Each row below holds a small network's activations on one input, seen along a few directions.
Each table varies a few parts of the input and shows all the possible inputs, shuffled.
Descriptions start from the smaller parts, as in this example, which fits no table here: ring(5) and (point or (values(2) and line(4)) or line(9)).
Shared parts are said once, and a part with two or three values counts as separate values.

Other details of the inputs shift rows strongly along three fixed directions, in all tables alike. That doesn't count.

Table:
r1: -19,4,57,34,32,11,-32,27,-20,-12,16
r2: -2,-26,-27,-64,4,17,34,-28,17,-19,-33
r3: -8,10,16,21,25,-34,3,-1,33,17,20
r4: -2,31,3,53,23,-105,6,2,45,56,29
r5: 15,29,-18,1,-31,-62,-4,-17,51,36,22
r6: 81,-17,49,69,17,-12,72,6,-44,-28,46
r7: -13,20,41,42,45,-1,-45,44,-33,-47,3
r8: -3,-23,-52,-52,-27,-2,17,-34,22,6,3
r9: 14,26,-14,1,-34,-62,-3,-19,45,43,22
r10: -2,15,6,39,11,-20,-2,-1,37,24,7
r11: 3,16,24,-10,-12,42,-54,23,-32,-61,-4
r12: 17,-12,-28,-68,-50,12,9,-31,-6,-6,-29
r13: 7,4,18,-19,-30,18,-35,7,-29,-13,-6
r14: -81,33,-5,-7,18,24,-68,31,27,31,-17
r15: -19,23,41,58,22,39,-31,50,-37,-9,17
r16: -74,-16,-24,-66,-21,13,-67,-5,19,40,-15
r17: -9,-6,-12,-23,8,-28,8,-8,-3,10,-26
r18: 83,-13,-17,34,-8,24,108,-10,-42,-31,16
r19: -4,-26,-48,-51,-30,-2,18,-36,15,13,3
r20: -5,-6,-11,-6,-2,7,9,-19,22,18,-22
r21: -18,-17,21,-3,-4,51,-45,19,-49,-38,16
r22: -7,3,-7,-11,21,-18,-3,1,-7,-14,-20
r23: -19,12,10,12,19,66,-21,38,-31,-41,-11
r24: 4,-22,-37,-45,-9,31,29,-29,21,-12,-46
r25: -2,20,-13,52,-4,-80,-6,2,65,48,70
r26: -4,-19,-41,-50,-20,37,40,-13,-9,20,-38
r27: -11,-10,14,-14,17,3,-16,13,-38,-13,-28
r28: 86,-30,9,19,6,4,102,-26,-36,-45,19
r29: -10,-9,17,4,4,38,-14,3,-13,-7,-24
r30: 0,6,29,50,9,-11,-11,12,10,32,9
Description of these inputs: line(5) and (values(2) or line(4)).
The inputs of r12 and r13 match in every part but the line(5) part. If r15 is changed in the same way as r12 into r13, which row does it become?
Answer: r26
Which other rows agree with r5 in the line(5) part? List them by row number.
Answer: r3, r8, r10, r14, r22
A walk changes only the line(4) part. It starts at r27 and steps to r6. List the rest of the walk in order.
Answer: r30, r26
Which other rows does r11 become when the values(2) part takes its other values? List them by row number.
Answer: r25
